Each row below holds a small network's activations on one record, seen along a few directions.
After each row come some of the record's fields: Repi, Saz, Femiv, Mudov, Sekoz.
A field that a record lacks is written none.
The largest differences between rows may come from other fields.
In the rows, 500 means zero.
Random noise pushes rows far along 5 fixed directions. That doesn't count. These rows show it; they differ only by the noise:
[518 512 483 590 441 549 349 590 533 573 712 450 591 519 729 599 383 493
 493 484 417]
[341 498 447 501 396 592 455 797 584 519 612 656 668 569 554 430 338 618
 497 475 540]
[495 458 628 531 505 313 535 296 469 524 611 515 479 336 486 451 619 457
 472 651 453]
[287 612 486 454 351 410 449 453 445 478 578 284 327 505 657 451 371 336
 626 608 620]
[436 443 549 496 473 405 486 441 472 517 631 481 550 465 555 496 521 469
 445 603 488]
[545 408 453 562 541 321 428 564 596 610 529 597 493 421 649 469 429 484
 566 462 402]
[380 563 475 515 381 527 398 577 495 518 658 391 505 543 683 525 358 446
 541 537 531]

[469 614 639 619 313 702 490 569 529 547 650 660 544 328 432 391 388 617
 577 530 482] -> Repi=v1, Saz=f1, Femiv=none, Mudov=w1, Sekoz=y3
[648 626 579 607 468 487 523 356 486 488 565 455 548 461 443 595 600 589
 505 463 466] -> Repi=v2, Saz=f1, Femiv=none, Mudov=w1, Sekoz=y2
[655 517 534 602 501 483 368 422 513 604 590 394 466 417 681 640 590 435
 609 443 410] -> Repi=v1, Saz=f1, Femiv=none, Mudov=w3, Sekoz=y2
[411 631 617 596 357 698 417 361 392 435 713 302 363 489 557 525 376 435
 565 648 492] -> Repi=v2, Saz=f1, Femiv=none, Mudov=w1, Sekoz=y3
[498 728 511 589 380 617 534 372 554 422 650 334 532 396 523 588 475 472
 538 536 672] -> Repi=v1, Saz=f2, Femiv=d1, Mudov=w1, Sekoz=y4
[550 564 383 552 448 566 347 658 550 520 591 401 525 635 664 610 479 471
 526 448 484] -> Repi=v2, Saz=f2, Femiv=d2, Mudov=w3, Sekoz=y2
[528 357 394 564 508 591 435 801 696 590 477 744 732 594 594 485 312 681
 460 317 444] -> Repi=v1, Saz=f1, Femiv=none, Mudov=w1, Sekoz=y2
[579 211 372 492 615 496 416 401 461 521 559 316 637 740 722 778 551 375
 203 508 377] -> Repi=v1, Saz=f2, Femiv=d3, Mudov=w2, Sekoz=y4
[327 256 295 208 533 285 566 730 475 419 337 550 753 791 446 479 497 503
 386 511 700] -> Repi=v2, Saz=f2, Femiv=d1, Mudov=w1, Sekoz=y2
[439 436 538 446 499 555 475 494 403 499 495 506 397 562 474 475 447 441
 526 613 459] -> Repi=v2, Saz=f1, Femiv=none, Mudov=w2, Sekoz=y4
[398 499 407 458 512 497 459 619 570 540 379 483 358 566 556 461 279 449
 592 450 515] -> Repi=v2, Saz=f1, Femiv=none, Mudov=w2, Sekoz=y4
[665 528 464 549 596 495 479 487 442 424 336 432 464 587 460 537 549 457
 484 449 399] -> Repi=v2, Saz=f2, Femiv=d3, Mudov=w3, Sekoz=y2
[537 629 603 611 476 452 545 433 569 552 584 580 558 364 415 521 557 612
 596 462 504] -> Repi=v2, Saz=f1, Femiv=none, Mudov=w1, Sekoz=y2
[513 553 479 444 502 565 492 692 473 487 385 653 521 547 342 374 494 620
 544 430 485] -> Repi=v2, Saz=f1, Femiv=none, Mudov=w3, Sekoz=y2
[413 539 641 583 420 580 601 367 466 476 625 636 590 325 346 430 643 558
 506 645 534] -> Repi=v1, Saz=f2, Femiv=d3, Mudov=w1, Sekoz=y3
[344 522 362 435 467 556 463 646 579 502 407 566 415 536 545 467 349 508
 626 426 587] -> Repi=v1, Saz=f1, Femiv=none, Mudov=w2, Sekoz=y4
[553 373 493 424 628 322 498 319 306 541 407 305 353 481 506 546 600 356
 489 574 523] -> Repi=v1, Saz=f1, Femiv=none, Mudov=w3, Sekoz=y2
[481 533 405 476 489 518 609 656 622 411 395 639 584 552 284 384 619 628
 499 437 560] -> Repi=v2, Saz=f2, Femiv=d2, Mudov=w3, Sekoz=y2
[407 456 436 548 518 522 519 650 614 459 399 632 356 443 551 365 351 508
 590 427 470] -> Repi=v1, Saz=f2, Femiv=d1, Mudov=w3, Sekoz=y4
[256 510 254 256 414 408 547 798 520 424 358 518 558 751 433 355 439 558
 511 494 761] -> Repi=v2, Saz=f2, Femiv=d1, Mudov=w1, Sekoz=y2
[435 639 539 531 434 434 632 423 622 482 500 609 494 325 418 336 578 587
 582 535 600] -> Repi=v1, Saz=f2, Femiv=d1, Mudov=w1, Sekoz=y2
[410 517 478 509 440 312 549 369 524 496 415 353 383 415 616 496 497 341
 629 520 623] -> Repi=v1, Saz=f2, Femiv=d3, Mudov=w1, Sekoz=y2
[415 390 511 376 555 352 517 216 394 418 441 306 384 543 493 503 479 311
 388 598 534] -> Repi=v2, Saz=f1, Femiv=none, Mudov=w1, Sekoz=y4
[780 549 536 721 649 514 492 509 692 566 489 788 665 327 518 551 623 706
 561 335 284] -> Repi=v1, Saz=f2, Femiv=d3, Mudov=w2, Sekoz=y2
[649 538 393 552 538 577 441 490 477 467 446 495 651 618 491 624 498 483
 428 423 416] -> Repi=v2, Saz=f2, Femiv=d3, Mudov=w1, Sekoz=y4
[456 585 606 518 580 379 561 172 389 398 433 407 249 369 398 364 587 373
 489 609 457] -> Repi=v2, Saz=f2, Femiv=d1, Mudov=w3, Sekoz=y4
[665 356 422 552 684 286 441 493 544 568 265 522 376 459 552 505 506 464
 550 369 386] -> Repi=v1, Saz=f1, Femiv=none, Mudov=w3, Sekoz=y2
[371 430 460 310 489 201 704 324 527 385 285 481 386 403 397 385 592 361
 552 562 670] -> Repi=v1, Saz=f2, Femiv=d2, Mudov=w1, Sekoz=y4
[331 601 553 421 436 735 572 682 528 410 559 648 599 577 325 394 476 676
 516 535 589] -> Repi=v2, Saz=f1, Femiv=none, Mudov=w2, Sekoz=y2
[445 426 387 433 561 477 438 548 563 524 437 359 366 600 632 537 309 343
 491 423 559] -> Repi=v2, Saz=f1, Femiv=none, Mudov=w2, Sekoz=y4
[621 544 458 521 519 485 508 497 507 539 469 501 483 554 519 521 624 503
 548 532 474] -> Repi=v2, Saz=f2, Femiv=d3, Mudov=w2, Sekoz=y2
[581 478 533 644 534 548 402 413 596 465 538 611 463 448 497 520 453 504
 450 465 407] -> Repi=v2, Saz=f1, Femiv=none, Mudov=w1, Sekoz=y4
[513 705 512 690 377 665 460 539 711 453 515 473 416 416 577 495 281 429
 625 362 471] -> Repi=v2, Saz=f2, Femiv=d2, Mudov=w1, Sekoz=y4
[384 665 462 403 393 375 515 468 467 436 392 229 247 522 587 414 415 271
 728 516 614] -> Repi=v2, Saz=f2, Femiv=d2, Mudov=w3, Sekoz=y2
[559 486 595 456 514 375 550 324 473 512 500 473 417 402 417 424 633 471
 495 568 474] -> Repi=v2, Saz=f1, Femiv=none, Mudov=w1, Sekoz=y2
[624 581 586 497 505 541 490 405 389 498 505 495 427 480 417 511 630 522
 585 599 445] -> Repi=v2, Saz=f1, Femiv=none, Mudov=w2, Sekoz=y2
[537 389 478 514 574 367 480 500 474 623 456 553 567 469 578 480 548 469
 534 485 425] -> Repi=v1, Saz=f2, Femiv=d3, Mudov=w3, Sekoz=y2
[372 405 396 359 505 461 524 625 398 471 363 480 448 737 460 522 406 482
 421 498 616] -> Repi=v2, Saz=f1, Femiv=none, Mudov=w2, Sekoz=y4
[486 445 483 466 575 351 571 579 634 524 293 725 395 425 382 242 455 541
 635 427 502] -> Repi=v2, Saz=f1, Femiv=none, Mudov=w3, Sekoz=y2
[347 462 394 429 486 355 523 556 576 514 423 479 558 554 657 477 422 460
 570 470 635] -> Repi=v1, Saz=f2, Femiv=d1, Mudov=w1, Sekoz=y2
[468 470 678 546 462 334 573 320 534 630 606 522 435 185 475 445 585 494
 618 647 536] -> Repi=v1, Saz=f1, Femiv=none, Mudov=w1, Sekoz=y2
[590 569 430 561 471 623 395 498 523 461 497 422 391 491 585 583 435 485
 563 416 449] -> Repi=v1, Saz=f1, Femiv=none, Mudov=w3, Sekoz=y4
[745 561 455 632 636 417 482 462 582 531 411 586 379 418 576 494 515 530
 672 441 360] -> Repi=v2, Saz=f2, Femiv=d1, Mudov=w2, Sekoz=y2

Which values does each new row have?
[436 511 510 492 363 660 512 573 538 468 650 513 690 535 479 553 520 610
 486 518 595] -> Repi=v1, Saz=f1, Femiv=none, Mudov=w1, Sekoz=y2
[511 247 510 486 613 339 526 506 492 571 358 736 378 367 431 316 494 498
 479 498 423] -> Repi=v1, Saz=f1, Femiv=none, Mudov=w3, Sekoz=y4
[541 608 437 594 465 610 410 567 645 481 482 572 453 487 530 514 340 523
 626 380 445] -> Repi=v2, Saz=f1, Femiv=none, Mudov=w1, Sekoz=y4
[393 387 452 472 533 488 504 442 511 392 377 407 447 624 462 506 351 431
 374 492 508] -> Repi=v2, Saz=f1, Femiv=none, Mudov=w1, Sekoz=y4
[540 580 469 527 511 478 526 721 515 602 434 670 560 571 473 495 521 609
 596 427 502] -> Repi=v2, Saz=f2, Femiv=d3, Mudov=w2, Sekoz=y2
[584 343 391 357 594 386 394 490 347 563 519 177 482 685 669 660 510 319
 438 513 550] -> Repi=v2, Saz=f1, Femiv=none, Mudov=w3, Sekoz=y2
[441 603 581 480 397 643 426 567 430 532 644 413 531 547 555 493 417 505
 547 532 518] -> Repi=v2, Saz=f1, Femiv=none, Mudov=w3, Sekoz=y2
[649 395 564 563 724 391 559 396 576 543 341 757 454 392 337 388 560 541
 443 492 447] -> Repi=v2, Saz=f1, Femiv=none, Mudov=w2, Sekoz=y4
[488 577 549 357 476 530 498 391 316 459 526 307 407 595 496 504 547 452
 491 642 529] -> Repi=v2, Saz=f1, Femiv=none, Mudov=w2, Sekoz=y2
[562 534 690 583 493 517 481 502 493 591 612 737 461 277 368 342 577 634
 527 573 365] -> Repi=v2, Saz=f1, Femiv=none, Mudov=w3, Sekoz=y2
[423 494 410 567 537 400 591 519 720 526 345 662 500 412 421 374 447 508
 519 407 593] -> Repi=v1, Saz=f2, Femiv=d3, Mudov=w1, Sekoz=y4
[715 576 493 544 551 567 421 480 441 634 589 479 723 509 608 690 671 562
 488 472 377] -> Repi=v1, Saz=f2, Femiv=d3, Mudov=w2, Sekoz=y2
[654 265 463 515 589 391 469 423 585 565 495 567 605 462 549 576 512 494
 347 431 388] -> Repi=v1, Saz=f1, Femiv=none, Mudov=w1, Sekoz=y4
[547 513 478 530 464 611 419 392 429 457 574 352 461 531 556 635 539 471
 449 502 470] -> Repi=v1, Saz=f1, Femiv=none, Mudov=w3, Sekoz=y4
[817 502 584 643 552 378 470 317 595 562 546 439 419 321 678 641 667 432
 584 473 318] -> Repi=v1, Saz=f2, Femiv=d2, Mudov=w2, Sekoz=y2
[558 404 443 546 617 558 432 731 575 546 404 622 551 586 491 467 394 600
 485 351 399] -> Repi=v2, Saz=f1, Femiv=none, Mudov=w3, Sekoz=y2
[453 763 580 635 269 796 348 635 466 580 644 383 344 452 662 556 259 490
 687 536 491] -> Repi=v1, Saz=f1, Femiv=none, Mudov=w2, Sekoz=y4
[434 464 617 491 447 508 565 423 404 475 549 573 396 331 371 377 564 540
 542 628 505] -> Repi=v1, Saz=f1, Femiv=none, Mudov=w3, Sekoz=y3
[384 662 494 476 409 622 388 650 481 501 481 453 351 567 533 500 327 505
 576 540 524] -> Repi=v2, Saz=f1, Femiv=none, Mudov=w2, Sekoz=y4
[549 403 510 477 532 293 529 282 542 530 457 500 412 332 497 487 574 421
 496 494 488] -> Repi=v1, Saz=f1, Femiv=none, Mudov=w1, Sekoz=y4
[487 520 545 445 457 480 431 195 355 434 601 209 459 487 600 658 521 348
 413 615 530] -> Repi=v1, Saz=f1, Femiv=none, Mudov=w1, Sekoz=y4
